Each row below holds a small network's activations on one input, seen along a few directions.
Each table varies a few parts of the input and shows all the possible inputs, shuffled.
A made-up example of a description, with smaller parts first: one of 4 places along a line, together with either a single point or one of 9 places around a ring or (one of 2 separate values, together with one of 8 places around a ring).
Shared parts are said once, and a part with two or three values counts as separate values.

Other details of the inputs vary at random and push rows far along two fixed directions, the same in every table; ignore that.

A family of inputs:
row 1: [ 3.48  3.46  5.50  0.91  4.25  1.59 -1.07 -0.83  4.27  6.19  1.42 -3.17
 -0.68 -3.37]
row 2: [-3.94  0.07  1.76 -2.02  4.02  3.38  0.70 -6.42  2.22 -7.18 -1.71 -2.40
  6.76 -5.82]
row 3: [ 1.63  1.65 -3.46  4.92 -1.43  0.54 -0.20  5.95 -4.44  3.40 -0.77 -0.41
 -2.09  5.58]
row 4: [-5.31  0.57  2.70 -2.68  1.98  3.91 -1.29 -6.20  1.12 -8.06 -3.67 -3.39
  3.71 -2.78]
row 5: [ 3.95  0.96  6.10 -0.49  2.41 -1.51 -2.32 -1.30  3.32  0.77 -0.10 -2.29
 -5.45 -0.52]
row 6: [ 1.65  4.02  6.68 -1.21  3.01  1.15 -3.75 -1.35  3.88  6.12  1.39  0.30
 -1.97 -0.39]
row 7: [ 2.97 -1.46 -3.35  3.27 -0.68 -3.68 -0.30  5.26 -2.72  0.65  1.44  5.63
 -2.53  4.80]
row 8: [-6.23 -2.68 -7.39 -1.05 -7.19  2.49  2.42 -0.36 -5.93 -6.44 -3.60 -0.65
  4.91  1.53]
row 9: [ 0.53 -0.03 -4.53  1.34 -3.88 -2.24  0.01  4.61 -3.13  4.97  1.85  3.63
 -1.72  4.21]
row 10: [ 3.77 -0.09  4.44 -2.27  2.10 -2.18  1.38 -1.62  4.93  4.53  2.57 -2.36
 -3.21 -4.07]
row 11: [ 3.42  1.95  3.75 -1.36  1.10 -0.37  0.28 -2.12  4.19  6.87  2.27 -3.22
 -2.04 -3.97]
row 12: [-5.75  0.27  3.16 -3.78  3.10  3.19 -2.44 -6.70  1.88 -6.81 -1.55  1.06
  5.18 -3.17]
row 13: [ 0.86 -2.30 -3.90  0.82 -2.96 -3.94  0.60  5.06 -2.15  2.60  2.14  4.58
 -2.76  4.40]
row 14: [ 1.86 -2.23 -3.88  1.91 -3.40 -3.00  1.63  5.28 -3.44  2.05  0.17  0.24
 -4.42  4.76]
row 15: [-2.90 -4.18 -7.59  1.69 -2.43  0.65  4.35  0.76 -4.03 -9.66 -1.86  2.46
  6.32 -1.19]
Each input here is: one of 3 separate values, together with one of 5 places around a ring.
Question: The inputs of row 2 and row 12 match in every part but the choice among 3 separate values. If row 11 is changed in the same way as row 2 into row 12, which row does it become?
Answer: row 9
Question: Change only the place on the ring of 5 in row 5. List by row number the other rows that result.
Answer: row 3, row 4, row 8, row 14

A family of inputs:
row 16: [ 2.70 -0.35 -4.62  5.16 -0.01 -0.63  1.89  6.89 -3.80  2.82  0.55  1.36
 -0.57  3.06]
row 17: [ 2.62  1.09  3.11 -1.49 -0.01 -2.44 -0.86 -1.18  2.66  6.50  2.42 -2.22
 -4.27 -0.54]
row 18: [-4.06 -2.29 -5.51  0.65 -2.30  0.79  0.78  1.60 -4.20 -6.48 -2.02  3.88
  4.36  2.01]
row 19: [-1.28 -0.27  0.87 -2.49  0.26  1.65  1.25 -4.56  2.08 -3.07 -0.88 -2.12
  3.94 -5.42]
row 20: [-3.16  0.67  2.60 -3.23  1.77  1.83 -2.16 -4.63  1.63 -4.72 -1.31  0.70
  2.36 -1.75]
row 21: [ 1.32 -1.62 -4.79  3.01 -0.78 -3.55  1.21  5.64 -3.18  2.45  2.24  3.33
 -2.19  3.95]
row 22: [-0.90 -0.05  1.05 -2.14 -0.01  1.83  1.39 -4.91  2.34 -3.19 -0.63 -1.99
  4.08 -5.20]
row 23: [ 4.56  0.80  3.86 -0.52  1.13 -3.14 -1.09 -0.91  3.82  4.66  2.55  0.87
 -3.72 -1.23]
row 24: [ 2.53  0.43 -4.94  5.80  0.52 -0.69  0.79  6.62 -3.92  2.56 -0.03  1.34
 -0.51  3.62]
row 25: [-4.17 -0.81  1.79 -4.46 -1.77  1.59  0.37 -4.91  1.78 -2.07 -0.36 -2.24
  1.99 -2.84]
row 26: [-2.09 -1.26  3.34 -2.00  0.86  1.40 -0.39 -4.24  1.62 -6.43 -2.67 -2.89
  0.67 -2.05]
row 27: [ 4.16  1.67  3.52  1.06  2.69 -0.74 -0.09  0.69  3.29  5.30  1.69 -2.03
 -2.50 -2.25]
row 28: [-4.92 -1.61 -6.00  0.85 -1.19  0.66  0.05  0.77 -5.03 -6.62 -1.41  3.47
  4.08  2.77]
row 29: [-3.80 -1.06  3.01 -3.62  1.09  1.29 -0.26 -4.34  1.92 -3.80  0.02  0.24
  2.62 -2.39]
row 30: [ 1.82 -0.64 -3.96  3.31 -3.48 -1.07  1.07  6.14 -3.74  3.35  0.63  1.99
 -2.05  4.81]
row 31: [-2.00 -1.33  1.64 -4.08 -0.67 -0.08  0.15 -5.00  2.47 -3.78 -0.40  0.67
  2.53 -4.15]
row 32: [-1.92  1.06  2.42 -1.00  1.46  3.44 -0.23 -4.15  2.05 -3.65 -1.68 -1.88
  4.22 -3.44]
row 33: [-1.61 -2.27  2.76 -2.90 -0.26  0.62  1.13 -4.29  2.23 -6.00 -1.80 -3.02
  0.32 -3.33]
row 34: [ 3.71  1.59  2.52  0.72  3.09 -1.95  0.20 -0.63  2.72  5.71  2.54 -2.57
 -2.57 -2.12]
row 35: [ 2.77  1.24  3.74 -1.64  0.08 -1.25 -0.79  0.08  3.07  6.12  1.60 -1.70
 -4.46 -0.33]
row 36: [ 3.83  3.52  3.85  2.23  4.17  0.14 -2.46  0.18  2.30  4.66  0.58 -1.89
 -2.61 -0.70]
row 37: [ 0.88 -0.51 -4.17  3.82  0.31 -2.74 -0.17  5.74 -3.72  1.87  1.31  3.57
 -1.82  5.24]
row 38: [ 2.66  1.41  4.88 -0.82  0.13 -0.49 -1.40  0.52  2.67  5.87  1.18 -1.42
 -3.96  0.10]
row 39: [-2.43 -0.03  2.17 -2.34  1.84  3.44  0.94 -3.63  1.81 -3.23 -1.10 -2.13
  3.83 -3.74]
row 40: [ 1.55 -0.41 -4.90  5.03  0.72 -1.02  2.12  6.31 -4.14  2.95  1.31  0.86
 -0.64  3.54]
row 41: [-3.61  1.22  2.62 -3.29 -0.98  2.86 -2.18 -4.66  1.01 -3.28 -2.23 -1.45
  2.19 -1.78]
row 42: [ 1.49  2.33  4.45 -0.42  1.39 -0.91 -2.29 -0.30  2.27  5.86  1.35 -1.97
 -4.07  1.14]
row 43: [ 3.40  2.79  3.80  1.52  4.40  0.11 -1.31  0.55  2.63  4.88  0.84 -1.98
 -2.47 -0.55]
row 44: [-3.80  1.26  2.35 -3.78 -0.46  2.98 -2.00 -4.79  0.97 -3.17 -2.15 -1.60
  1.87 -1.41]
row 45: [-3.64 -0.59 -7.16  2.25 -0.46  2.82  1.41  1.39 -5.31 -6.14 -2.69  1.13
  5.24  1.44]
row 46: [-2.46 -0.81  1.54 -4.65 -2.78  1.18  0.31 -5.18  2.01 -2.27 -1.10 -1.66
  2.10 -3.89]
row 47: [ 1.92 -0.70 -5.77  4.79  0.13 -1.80  2.45  6.01 -3.65  3.27  1.69  0.67
 -0.93  2.82]
row 48: [-1.79  0.16  2.65 -1.55  0.95  3.51  0.84 -3.82  2.13 -3.47 -1.05 -1.82
  4.24 -3.96]
row 49: [-3.93 -3.46 -7.18 -0.46 -3.00 -1.12  2.52  0.34 -4.20 -5.59 -0.31  3.16
  3.97  0.85]
row 50: [-4.91 -1.69 -6.25 -0.32 -3.97  2.01  1.38  1.44 -4.90 -4.99 -2.67  1.48
  3.82  2.70]
row 51: [ 3.03  1.00  4.87 -0.75  2.90 -1.57 -1.46  0.61  3.15  4.42  2.07  0.72
 -3.86  0.17]
row 52: [-1.95 -2.04  3.57 -2.54  0.36  1.44  0.77 -3.88  1.69 -6.16 -2.07 -2.80
  0.57 -2.50]
row 53: [ 3.51  1.10  5.36  0.04  2.01 -1.56 -1.53  0.29  3.47  4.22  2.10  1.05
 -3.45 -0.05]
row 54: [ 2.04 -0.91 -4.71  2.96 -4.05 -1.87  1.47  5.66 -3.27  3.51  0.87  1.85
 -2.29  3.95]
row 55: [ 2.69  2.68  3.75  1.90  4.54 -0.29 -1.31  0.18  2.40  5.16  1.49 -2.39
 -2.38 -0.40]
row 56: [ 4.17  3.67  3.91  2.64  3.87  0.36 -2.23 -0.11  2.40  4.43  0.76 -1.64
 -2.41 -0.43]
row 57: [ 2.86 -0.92 -5.40  2.74 -4.35 -2.65  1.50  4.93 -3.36  3.85  0.99  1.77
 -2.34  3.57]
row 58: [ 4.05 -2.68 -4.95  3.98 -1.73 -4.25  2.29  5.48 -3.57  0.42  0.31  0.27
 -4.19  3.57]
row 59: [ 2.70 -1.63 -5.52  2.40 -1.24 -3.85  1.38  5.23 -3.08  2.27  1.66  3.79
 -2.20  3.42]
row 60: [ 3.16  0.87  5.27 -0.35  2.36 -1.68 -1.67  0.62  3.23  4.32  1.93  0.87
 -3.56 -0.27]
row 61: [ 4.56  1.88  3.71  1.35  2.35 -0.61  0.01  0.39  3.46  5.20  1.87 -1.88
 -2.41 -2.05]
row 62: [-3.20 -0.81  2.15 -4.39 -2.51  1.95  0.22 -4.40  2.09 -2.39 -1.23 -1.66
  2.05 -3.44]
row 63: [ 3.43  0.63  4.35 -0.66  1.69 -2.53 -1.27  0.26  3.68  4.52  2.20  0.74
 -3.85 -1.05]
row 64: [ 3.53 -0.53 -6.44  4.14 -0.31 -2.19  2.60  5.71 -3.44  3.24  1.16  1.06
 -1.03  2.27]
row 65: [ 2.92  2.61  5.04 -0.03  0.37 -0.45 -2.39 -0.16  2.87  5.56  0.75 -1.30
 -3.89  0.76]
row 66: [ 3.13  2.64  4.94  0.38  3.31 -1.59 -3.66 -0.11  2.70  3.65  1.22  0.92
 -3.76  0.50]
row 67: [-3.21 -0.12  2.83 -3.54  1.37  1.65 -1.21 -4.22  2.14 -4.34 -1.18  0.64
  2.55 -2.05]
row 68: [ 1.30 -0.77 -4.38  2.42 -2.63 -1.10  1.16  6.34 -3.88  3.49  0.59  1.66
 -2.35  4.94]
row 69: [-3.63 -2.86 -7.44 -1.45 -5.39  0.56  2.77  0.52 -4.40 -4.27 -1.73  1.28
  3.47  0.98]
row 70: [-3.69 -1.37 -5.77  1.36 -2.32  1.16  0.09  0.91 -4.59 -7.11 -2.01  4.23
  4.33  2.57]
row 71: [-4.66 -1.79 -5.97  0.20 -4.58  1.95  1.05  1.51 -4.84 -5.03 -2.83  1.61
  4.07  2.36]
row 72: [-1.99 -0.41  3.11 -1.70  1.26  1.51 -1.30 -4.67  1.17 -6.85 -2.88 -2.82
  0.36 -1.76]
row 73: [-4.34 -0.62 -6.95  2.64 -0.19  2.30  1.34  1.03 -5.45 -5.75 -1.99  0.71
  5.18  1.52]
row 74: [ 0.53 -0.83 -4.33  2.79 -2.42 -1.53  1.06  5.94 -4.21  3.82  1.24  1.27
 -2.36  5.16]
row 75: [-2.81 -1.31  2.10 -4.35  0.22  0.86  0.08 -4.38  2.69 -3.84 -0.23  0.40
  2.38 -3.31]
row 76: [-2.67  0.02  3.27 -2.66  0.49  1.66 -1.37 -4.52  2.44 -4.45 -1.07  0.96
  2.93 -2.18]
row 77: [ 3.00  3.36  4.74  0.23  0.64 -0.25 -3.44 -0.49  2.30  5.10  0.63 -1.25
 -4.06  1.11]
row 78: [-3.15 -2.41 -7.36  1.02 -1.97  1.85  3.65  1.86 -4.14 -5.16 -1.58  0.90
  5.12 -0.16]
row 79: [ 1.51  3.18  4.37 -0.27  1.78 -0.75 -3.26 -0.75  1.76  5.39  1.15 -1.93
 -4.30  1.33]
row 80: [-2.25 -1.11  2.60 -3.55 -0.66  0.94  0.12 -4.54  2.90 -4.11 -0.23  0.84
  2.60 -3.52]
Question: The inputs of row 32 and row 56 match in every part but one. If row 55 is changed in the same way as row 32 into row 56, which row does it become?
Answer: row 73
Question: The inputs of row 41 and row 71 match in every part but one. If row 66 is changed in the same way as row 41 into row 71, which row does it become?
Answer: row 18
Question: Describe the family of inputs behind these rows.
Answer: one of 5 places along a line, together with either a single point or (one of 3 separate values, together with one of 4 places along a line)
Question: Change only the place on the line of 4 in row 68. List by row number the other rows that result.
Answer: row 30, row 38, row 74
Question: Which other rows agree with row 17 in the place on the line of 5? List them by row number.
Answer: row 19, row 22, row 23, row 31, row 34, row 46, row 49, row 57, row 58, row 59, row 64, row 69
Question: Start at row 28 and move only the place on the line of 5, one step at a time. The first step leads to row 37. Which rows follow, in order?
Answer: row 29, row 21, row 49
Question: Change only the place on the line of 5 in row 19. List by row number the other rows that result.
Answer: row 16, row 24, row 27, row 36

A family of inputs:
row 81: [-2.65  0.17  1.05  0.20  2.50  3.77  1.10 -3.39  0.65 -5.42 -2.30 -3.42
  4.79 -4.25]
row 82: [ 3.50 -1.02 -1.49  1.57 -2.45 -2.82  1.53  2.94 -0.38  4.53  1.50  0.80
 -2.46  1.23]
row 83: [-0.50 -2.31 -4.44 -0.39 -5.58 -2.07  1.04  3.84 -4.14  0.85 -0.20  1.66
 -2.15  4.93]
row 84: [ 5.40 -0.30  2.88 -0.89 -1.27 -4.28  0.64  1.85  2.43  7.59  3.01 -1.41
 -6.95  0.44]
row 85: [-4.07 -1.15 -2.80 -0.43  0.97  2.56  0.79 -2.09 -2.11 -8.09 -2.74  1.69
  5.84 -0.85]
row 86: [-0.27  1.82  5.04 -1.94  3.63  2.23 -0.50 -5.53  4.72 -0.38 -0.17 -3.83
  2.03 -5.95]
row 87: [-0.74 -0.05 -8.90  5.75 -1.97  0.46  0.66  6.35 -7.29 -0.80 -0.89  2.26
  1.79  5.88]
row 88: [ 5.18  2.55  2.98  4.48  5.74 -1.50 -2.02  2.94  1.40  3.38  1.33 -0.49
 -3.84  1.73]
row 89: [-0.49  2.08  8.83 -6.33  0.01  1.44 -3.21 -6.70  6.74  2.13 -0.10 -2.58
 -1.76 -4.32]
row 90: [-0.82 -1.60 -8.80  3.91 -1.61 -1.73  1.89  6.70 -6.03 -1.46  0.62  5.57
  1.51  4.56]
row 91: [-2.54 -2.35  3.16 -5.16 -1.88 -1.18 -0.45 -5.20  2.77 -3.68  0.03  0.24
 -0.73 -2.36]
row 92: [ 4.41  0.62  3.21  0.26  0.33 -3.71 -1.25  1.93  2.40  5.02  2.72  1.89
 -5.33  1.36]
row 93: [-5.84  0.01 -2.53  0.59  0.30  5.19 -0.04 -2.00 -3.21 -8.28 -4.28 -1.47
  6.46 -0.45]
row 94: [-5.72 -0.23 -0.37 -3.09 -1.43  3.20 -0.44 -3.78 -0.45 -3.86 -1.58 -0.12
  4.94 -1.76]
row 95: [ 5.15  1.76  2.18  1.46  2.71 -1.56  0.28  2.14  2.52  8.48  3.07 -0.78
 -4.15 -0.19]
Question: The inputs of row 86 and row 84 match in every part but one. If row 87 is changed in the same way as row 86 into row 84, which row does it become?
Answer: row 83
Question: Describe the family of inputs behind these rows.
Answer: one of 3 separate values, together with one of 5 places along a line
Question: Change only the choice among 3 separate values in row 88. List by row number the other rows that result.
Answer: row 81, row 93
Question: Change only the place on the line of 5 in row 88. List by row number the other rows that result.
Answer: row 85, row 90, row 91, row 92
